Each row below holds a small network's activations on one input, seen along a few directions.
In each table, some parts of the input vary, and every possible input appears once, in random order.
Descriptions start from the smaller parts, as in this example, which fits no table here: one of 2 separate values, together with either a single point or one of 11 places around a ring or (one of 4 places along a line, together with one of 8 places around a ring).
Shared parts are said once, and a part with two or three values counts as separate values.
(in the rows, 128 means zero)

Other details of the inputs vary at random and push rows far along three fixed directions, the same in every table; ignore that.
These rows show it; all are for the same input, with only those details redrawn:
103, 171, 171, 86, 128, 74, 151, 133, 188, 125, 133, 150
150, 74, 120, 209, 127, 123, 73, 66, 155, 94, 138, 139
109, 154, 93, 130, 86, 183, 100, 197, 160, 120, 129, 187
94, 152, 130, 161, 106, 165, 121, 133, 192, 88, 96, 190
164, 77, 86, 173, 111, 135, 53, 141, 116, 130, 180, 135
103, 166, 177, 87, 135, 61, 152, 119, 189, 124, 135, 146
164, 61, 102, 207, 122, 128, 51, 91, 129, 108, 163, 131
93, 168, 195, 90, 143, 44, 164, 96, 200, 116, 125, 141

Rows:
row 1: 117, 112, 169, 194, 97, 128, 150, 28, 187, 70, 89, 147
row 2: 126, 159, 141, 105, 196, 70, 158, 48, 162, 124, 136, 90
row 3: 98, 141, 145, 170, 117, 138, 124, 96, 198, 83, 95, 178
row 4: 112, 146, 164, 157, 162, 158, 148, 111, 154, 144, 45, 180
row 5: 145, 151, 69, 51, 106, 135, 88, 246, 94, 206, 163, 93
row 6: 157, 52, 96, 195, 153, 160, 101, 33, 86, 98, 183, 86
row 7: 147, 136, 103, 182, 96, 176, 88, 130, 137, 115, 109, 133
row 8: 162, 134, 90, 217, 154, 114, 148, 120, 105, 60, 130, 109
row 9: 165, 86, 148, 68, 139, 99, 119, 133, 50, 164, 165, 92
row 10: 163, 180, 115, 55, 107, 116, 115, 221, 91, 184, 164, 116
row 11: 132, 120, 141, 124, 169, 58, 203, 122, 90, 90, 158, 63
row 12: 88, 87, 136, 142, 103, 166, 123, 118, 152, 100, 120, 150
row 13: 100, 165, 176, 40, 115, 116, 175, 160, 121, 152, 120, 109
row 14: 126, 166, 127, 119, 193, 45, 198, 133, 131, 99, 116, 78
row 15: 174, 124, 69, 187, 143, 169, 87, 98, 105, 108, 181, 122
row 16: 159, 142, 146, 103, 145, 70, 171, 57, 121, 119, 196, 99
row 17: 183, 109, 103, 174, 127, 158, 76, 118, 84, 120, 121, 147
row 18: 132, 163, 148, 89, 121, 80, 125, 156, 149, 151, 156, 114
row 19: 191, 92, 173, 124, 135, 80, 143, 113, 74, 183, 167, 130
row 20: 180, 110, 77, 138, 72, 205, 97, 175, 61, 131, 139, 172
row 21: 44, 185, 103, 101, 88, 229, 138, 198, 157, 132, 50, 158
row 22: 132, 91, 149, 72, 119, 85, 124, 146, 101, 168, 187, 74
row 23: 170, 75, 161, 84, 147, 106, 127, 167, 47, 207, 182, 104
row 24: 150, 72, 100, 158, 80, 141, 94, 127, 119, 121, 174, 152
row 25: 65, 162, 113, 130, 160, 179, 162, 81, 160, 99, 94, 135
row 26: 101, 176, 110, 52, 116, 129, 133, 211, 158, 175, 123, 129
row 27: 122, 211, 97, 69, 104, 116, 228, 250, 98, 110, 159, 140
row 28: 103, 180, 154, 147, 73, 191, 179, 104, 171, 81, 49, 187
row 29: 128, 85, 89, 153, 131, 221, 86, 193, 60, 189, 110, 158
row 30: 111, 44, 76, 162, 124, 167, 60, 135, 112, 138, 144, 115
row 31: 77, 160, 197, 75, 161, 80, 179, 75, 159, 133, 64, 95
row 32: 189, 53, 115, 208, 92, 126, 85, 52, 98, 114, 153, 91
row 33: 177, 89, 153, 141, 177, 53, 99, 45, 122, 145, 124, 53
row 34: 80, 125, 182, 165, 109, 157, 163, 50, 178, 78, 54, 128
row 35: 170, 139, 106, 42, 152, 99, 101, 193, 71, 195, 149, 109
row 36: 132, 158, 178, 177, 144, 155, 151, 105, 151, 123, 59, 192
row 37: 98, 99, 160, 91, 159, 61, 125, 89, 134, 159, 137, 65
row 38: 74, 153, 82, 122, 100, 202, 109, 198, 182, 124, 85, 192
row 39: 90, 142, 83, 102, 114, 231, 107, 200, 88, 146, 75, 172
row 40: 95, 146, 126, 116, 188, 62, 194, 132, 99, 101, 122, 69
Question: Changing only one part turns row 21 into row 34. The same change can be made to row 37. Which row results?
Answer: row 22
Question: Changing only one part turns row 1 into row 18. The same change can be made to row 16. Which row results?
Answer: row 15
Question: What do these inputs look like to the network?
Answer: one of 5 places around a ring, together with either one of 2 separate values or one of 6 places along a line
Question: Change only the choice among 2 separate values in row 11. List by row number the other rows that result.
Answer: row 6
Question: Which other rows agree with row 38 in the place on the ring of 5? List them by row number.
Answer: row 2, row 4, row 5, row 14, row 26, row 33, row 35

Rows:
row 41: 145, 147, 142, 115, 124, 86, 128, 123, 149, 120, 166, 130
row 42: 137, 98, 127, 103, 132, 98, 99, 145, 108, 162, 161, 105
row 43: 102, 164, 88, 116, 107, 157, 117, 188, 150, 120, 134, 147
row 44: 119, 133, 154, 178, 102, 146, 138, 84, 172, 86, 95, 170
row 45: 111, 111, 114, 174, 113, 162, 112, 120, 146, 106, 104, 144
row 46: 108, 119, 160, 152, 141, 144, 126, 67, 162, 117, 79, 142
row 47: 114, 150, 100, 136, 115, 171, 138, 148, 125, 113, 121, 143
row 48: 154, 85, 57, 157, 106, 162, 66, 179, 95, 137, 173, 116
row 49: 105, 128, 146, 132, 126, 155, 134, 107, 145, 117, 88, 146
row 50: 139, 121, 83, 176, 123, 178, 119, 151, 109, 102, 121, 143
row 51: 129, 101, 141, 206, 143, 147, 142, 54, 132, 82, 84, 131
row 52: 90, 151, 162, 160, 128, 162, 171, 85, 161, 85, 60, 155
row 53: 140, 129, 108, 79, 123, 119, 127, 178, 101, 159, 169, 104
row 54: 155, 122, 165, 112, 169, 47, 134, 88, 120, 150, 136, 85
row 55: 151, 156, 152, 58, 119, 55, 143, 166, 129, 158, 191, 113
row 56: 128, 126, 100, 177, 131, 159, 134, 104, 126, 90, 112, 139
row 57: 137, 116, 87, 139, 119, 157, 105, 142, 114, 124, 149, 121
row 58: 163, 112, 78, 129, 121, 152, 105, 200, 65, 151, 168, 115
row 59: 113, 180, 151, 37, 132, 88, 180, 180, 118, 158, 149, 112
row 60: 151, 77, 72, 151, 113, 172, 51, 172, 96, 166, 161, 128
row 61: 106, 144, 103, 140, 120, 153, 124, 131, 154, 105, 120, 140
row 62: 127, 131, 129, 127, 131, 141, 140, 132, 114, 127, 105, 136
row 63: 149, 60, 99, 201, 121, 160, 79, 88, 110, 113, 132, 115
row 64: 143, 79, 183, 116, 168, 31, 122, 39, 126, 142, 147, 74
row 65: 132, 124, 178, 131, 123, 94, 137, 77, 156, 120, 121, 147
row 66: 85, 204, 168, 67, 132, 122, 188, 150, 165, 139, 73, 157
row 67: 92, 205, 128, 51, 118, 137, 195, 211, 133, 141, 120, 151
row 68: 163, 76, 164, 155, 166, 71, 106, 37, 110, 142, 136, 80
row 69: 88, 158, 170, 92, 138, 117, 150, 112, 173, 138, 90, 145
row 70: 165, 112, 60, 153, 128, 151, 94, 178, 79, 131, 178, 115
row 71: 85, 190, 138, 117, 119, 176, 174, 163, 158, 104, 57, 179
row 72: 147, 107, 150, 90, 154, 39, 129, 102, 118, 149, 178, 70
row 73: 134, 94, 143, 177, 138, 141, 116, 66, 118, 109, 99, 124
row 74: 135, 121, 164, 82, 148, 67, 148, 113, 117, 153, 154, 86
row 75: 135, 150, 115, 94, 90, 163, 106, 198, 127, 165, 149, 174
Question: What do these inputs look like to the network?
Answer: one of 5 places along a line, together with either a single point or one of 6 places along a line
Question: Changing only the place on the line of 5 turns row 44 into row 75. The same change can be made to row 74. Which row results?
Answer: row 46
Question: Change only the place on the line of 5 in row 58. List by row number the other rows that result.
Answer: row 50, row 54, row 70, row 71
Question: Change only the place on the line of 6 in row 71. List by row number the other rows that result.
Answer: row 42, row 49, row 62, row 64, row 73

Rows:
row 76: 105, 104, 91, 178, 103, 189, 113, 147, 117, 94, 119, 151
row 77: 166, 95, 100, 169, 136, 139, 79, 117, 110, 137, 148, 138
row 78: 118, 109, 172, 173, 132, 102, 114, 65, 175, 104, 95, 127
row 79: 112, 187, 153, 89, 142, 83, 178, 142, 142, 134, 123, 115
row 80: 148, 107, 162, 162, 144, 76, 120, 60, 150, 125, 129, 107
row 81: 136, 134, 151, 123, 179, 58, 154, 82, 130, 124, 131, 101
row 82: 103, 158, 129, 66, 123, 118, 119, 201, 141, 163, 137, 154
row 83: 103, 190, 128, 145, 96, 193, 138, 163, 164, 105, 77, 193
row 84: 94, 147, 163, 111, 147, 100, 166, 59, 168, 91, 96, 104
row 85: 121, 102, 140, 124, 123, 121, 114, 89, 136, 135, 158, 116
row 86: 112, 194, 112, 115, 116, 170, 155, 196, 134, 117, 108, 151
row 87: 155, 130, 124, 139, 121, 131, 106, 137, 128, 140, 141, 130
row 88: 119, 124, 84, 174, 108, 180, 113, 154, 132, 112, 105, 134
row 89: 94, 127, 162, 114, 128, 149, 144, 126, 126, 135, 65, 145
row 90: 137, 123, 98, 152, 92, 186, 115, 162, 116, 126, 146, 165
row 91: 132, 147, 152, 134, 142, 88, 169, 73, 142, 93, 110, 118
row 92: 85, 125, 155, 189, 148, 162, 121, 24, 206, 79, 52, 161
row 93: 103, 184, 137, 89, 92, 153, 160, 167, 165, 125, 99, 177
row 94: 126, 103, 100, 165, 110, 157, 106, 128, 119, 92, 113, 130
row 95: 132, 93, 95, 165, 118, 157, 121, 134, 110, 111, 145, 123
row 96: 144, 121, 128, 161, 169, 102, 130, 85, 117, 106, 124, 116
row 97: 117, 168, 140, 70, 163, 76, 167, 152, 138, 149, 135, 116
row 98: 139, 129, 128, 102, 124, 155, 136, 162, 78, 169, 117, 134
row 99: 125, 125, 152, 116, 136, 146, 151, 127, 112, 150, 90, 131
row 100: 120, 160, 123, 110, 130, 112, 153, 158, 132, 137, 128, 115
row 101: 162, 106, 107, 143, 135, 123, 123, 139, 76, 126, 181, 106
row 102: 117, 174, 148, 128, 102, 152, 150, 128, 156, 100, 93, 177
row 103: 142, 108, 103, 99, 100, 135, 108, 186, 104, 163, 183, 132
row 104: 143, 90, 83, 125, 156, 121, 84, 126, 94, 151, 169, 83
row 105: 129, 114, 123, 135, 134, 106, 113, 142, 122, 129, 138, 96
row 106: 79, 147, 127, 130, 121, 173, 158, 115, 157, 92, 104, 139
row 107: 155, 71, 127, 196, 121, 144, 105, 71, 130, 107, 141, 134
row 108: 133, 94, 114, 166, 97, 156, 87, 117, 135, 103, 118, 149
row 109: 141, 89, 80, 168, 129, 152, 78, 114, 102, 132, 152, 86
row 110: 108, 118, 151, 128, 109, 132, 128, 127, 151, 118, 128, 151
row 111: 137, 114, 137, 113, 147, 79, 113, 119, 138, 156, 146, 121
row 112: 153, 141, 111, 125, 125, 130, 137, 144, 100, 113, 143, 121
row 113: 123, 132, 114, 98, 153, 91, 133, 154, 118, 151, 145, 108
row 114: 160, 117, 160, 137, 168, 74, 117, 78, 129, 129, 141, 120
row 115: 172, 107, 130, 113, 125, 99, 112, 138, 86, 152, 197, 115
row 116: 160, 117, 168, 99, 157, 102, 140, 116, 80, 160, 127, 102
row 117: 121, 136, 75, 128, 98, 190, 135, 205, 103, 131, 149, 149
row 118: 126, 156, 136, 78, 137, 94, 173, 161, 110, 138, 167, 113
row 119: 117, 142, 95, 163, 103, 185, 142, 135, 139, 90, 92, 155
row 120: 108, 110, 184, 106, 159, 99, 146, 54, 121, 148, 93, 93
row 121: 107, 167, 112, 80, 110, 136, 160, 182, 135, 123, 120, 135
row 122: 150, 94, 116, 171, 113, 132, 88, 121, 133, 138, 138, 121
row 123: 146, 90, 104, 202, 133, 164, 87, 88, 140, 113, 109, 155
row 124: 148, 116, 92, 79, 100, 144, 80, 177, 100, 165, 181, 114
row 125: 123, 146, 170, 80, 123, 81, 155, 120, 161, 134, 128, 124
row 126: 126, 175, 143, 83, 104, 117, 153, 152, 144, 134, 126, 156
row 127: 152, 81, 133, 108, 138, 109, 114, 135, 71, 182, 140, 94
row 128: 135, 103, 128, 112, 167, 74, 111, 132, 113, 140, 153, 91
row 129: 95, 169, 165, 83, 126, 109, 142, 122, 175, 145, 119, 121
Question: What do these inputs look like to the network?
Answer: one of 6 places along a line, together with either a single point or (one of 2 separate values, together with one of 4 places along a line)
Question: Changing only the place on the line of 6 turns row 103 into row 90. The same change can be made to row 95. Which row results?
Answer: row 118
Question: Changing only the place on the line of 6 turns row 113 into row 128. The same change can be made to row 88. Which row results?
Answer: row 105
Question: Start at row 112 and move only the place on the line of 6, one step at a time. The first step leads to row 91. Which rows follow, in order?
Answer: row 119, row 121, row 94, row 84
Question: Which other rows agree with row 100 in the place on the line of 6? List them by row number.
Answer: row 80, row 93, row 97, row 99, row 107, row 117, row 119, row 123
Question: Change only the place on the line of 6 in row 77. List by row number the other rows that result.
Answer: row 82, row 92, row 111, row 114, row 123
